These are the activations of a small neural network, seen along a few directions. Each row is one input.
Each table varies a few parts of the input and shows all the possible inputs, shuffled.
Descriptions start from the smaller parts, as in this example, which fits no table here: values(3) and (point or ring(11) or (line(4) and ring(8))).
Shared parts are said once, and a part with two or three values counts as separate values.

Other details of the inputs shift rows strongly along three fixed directions, in all tables alike. That doesn't count.

Table:
R1: [ 27 -15 -29 -35   8  19 -16  24 -23 -11  -4 -17]
R2: [ 38 -34  19  35  -6 -31  34 -25  -6  34  47   2]
R3: [-37  42   5  -7 -14   8 -19  -7   7 -23 -22   0]
R4: [-10  29 -31 -32 -20  26 -25 -19 -39 -31  23 -42]
R5: [-41  33 -10 -13   8  21 -30   5   3 -30 -19   2]
R6: [ 25 -21  10  15 -46 -19  27  -8  -4  30  42 -12]
R7: [ 19 -16   4   8  55  -6  -1  16  14   2 -42  32]
R8: [-41  20  14  -6  -7  -9 -11  25  49 -12 -26  26]
R9: [ 44 -29  20  38 -13 -26  40 -26 -11  42  27   3]
R10: [-49  38   8  -3  20  13 -25   9  33 -27 -45  18]
R11: [ 37 -25  -9  -7  48   5  -5  11 -28   8 -11  -7]
R12: [-32  27   8   6 -89   0  18 -20   8   5  38 -25]
R13: [-44  21  29  30 -43 -23  21 -30  24  15  24  12]
R14: [-57  19  31  14  -2 -13  -2  29  76 -11 -41  46]
R15: [ 34 -38   6  15 -34 -14  39  -7  -6  35  35  -8]
R16: [-36  28   4  -4  -4   9 -10 -10  15 -14 -21   2]
R17: [ 33 -34  -6  -3  33  -6   2  33  13   8 -17  19]
R18: [-23  27  -6 -14 -92   9  10 -21 -23   3  49 -48]
R19: [ 22 -24  -4   6  39   0  -4   9 -16   5  -3   8]
R20: [-36  26  25  29 -47 -14  23 -36  23  13  14   0]
R21: [ 12 -20  35  46 -11 -31  37 -23  16  39  19  13]
R22: [ -4  30 -40 -45   2  38 -42  -4 -48 -42  11 -43]
R23: [ 32 -38  -5   0  34  -1   7  34  11   9 -18  17]
R24: [ 38 -10 -32 -31  11  16 -16  -8 -63  -9  33 -43]
R25: [ 36 -34 -18  -7  47   8  -4   8 -29   4  -4   3]
R26: [-33  35 -26 -25 -14  29 -28 -10 -26 -31   1 -25]
R27: [-24  12   1 -12  17   5 -21  36  40 -20 -37  26]
R28: [ 12 -16  17  18  39 -17  11   5  26  11 -35  38]
R29: [ 11 -12  18  14  39 -17   6   9  16  11 -30  31]
R30: [ 47 -23 -36 -32  41  20 -18   3 -52 -14  11 -26]
Description of these inputs: line(5) and (values(2) or line(4)).
Question: The inputs of R15 and R23 match in every part but the line(5) part. If R28 is changed in the same way as R15 into R23, which row does it become?
Answer: R7
Question: A walk changes only the line(4) part. It starts at R7 and steps to R20. List the rest of the walk in order.
Answer: R26, R4
Question: Which other rows does R4 become when the line(5) part takes its other values? List them by row number.
Answer: R2, R22, R24, R30

Table:
R31: [ 42 -30 -20 -17  15  16   0  32 -14   1  -5 -10]
R32: [-57  56  12   0 -22   4 -17 -16  34 -23 -38  11]
R33: [  8  -1 -15 -13  28  19 -16   4 -37 -10  -7 -22]
R34: [-13   5 -15 -26   5  16 -26  36  -2 -16 -11 -12]
R35: [  9  -8  -4 -19  25   5 -19  42  14  -7 -21   6]
R36: [ 47 -48   7  26  30 -20  20  -6 -21  29  24  16]
R37: [ 46 -45  23  30  51 -31  32   1   5  35  -9  31]
R38: [ 12 -10   4  11 -72 -13  40 -18  -2  26  43 -15]
R39: [-23   0  -9 -14  46  11 -22  12  16 -22 -27  20]
R40: [ 23 -26  -2   3  59  -2  -5  14  13  -2 -11  19]
R41: [ -7  -5  48  48   3 -35  34 -16  41  29  -2  32]
R42: [-21   2  15   4  47   0  -9  14  19  -9 -43  30]
R43: [ 35 -11 -29 -37 -13  12 -10  16 -43   1  21 -37]
R44: [-28   9   9  22 -34  -9  16 -32  11   8  37  -6]
R45: [ 13  13 -18 -18   0  10 -21 -10 -32 -20  11 -20]
R46: [-62  28  25  14  11 -17   0  -5  70 -16 -27  47]
R47: [-45  53   5   2 -46  13  -8 -27   5 -12  -4 -17]
R48: [-55  58  12 -10 -31   6 -16 -21  15 -29 -17  -7]
R49: [ 44 -21 -19  -9  -5   0   9 -27 -38   8  40 -31]
R50: [  5  -5  -7  -3  30  12  -9   3 -14   2 -27   6]
R51: [ -5  21 -31 -21  -3  35 -25  -7 -47 -16  -4 -37]
R52: [-29   5  15  16 -75  -8  30 -13  24  15  25   1]
R53: [-15   8 -17 -35  -2  19 -28  31  -7 -18 -13 -11]
R54: [ 33 -28   0 -12  36 -10  -8  39  15   3 -24  17]
R55: [ 11   3  12  28 -46 -17  37 -44 -14  34  30 -11]
R56: [  3  18 -36 -27  -6  30 -31  -8 -62 -25  27 -46]
R57: [ 69 -56  -4   8   3 -13  31  15  -6  29  12   4]
R58: [-25  20   0  -8  45   1 -27  18  21 -29 -38  32]
R59: [ -4  -8  42  50   4 -38  27 -13  44  24  11  41]
R60: [-12   3  -4   6 -80   5  23 -13 -10  12  45 -31]
Question: What do these inputs look like to the network?
Answer: ring(5) and (values(2) or line(4))
Question: Which other rows does R46 become when the line(4) part takes its other values? List them by row number.
Answer: R37, R55, R58
Question: Which other rows does R39 become when the line(4) part takes its other values? List them by row number.
Answer: R36, R42, R50
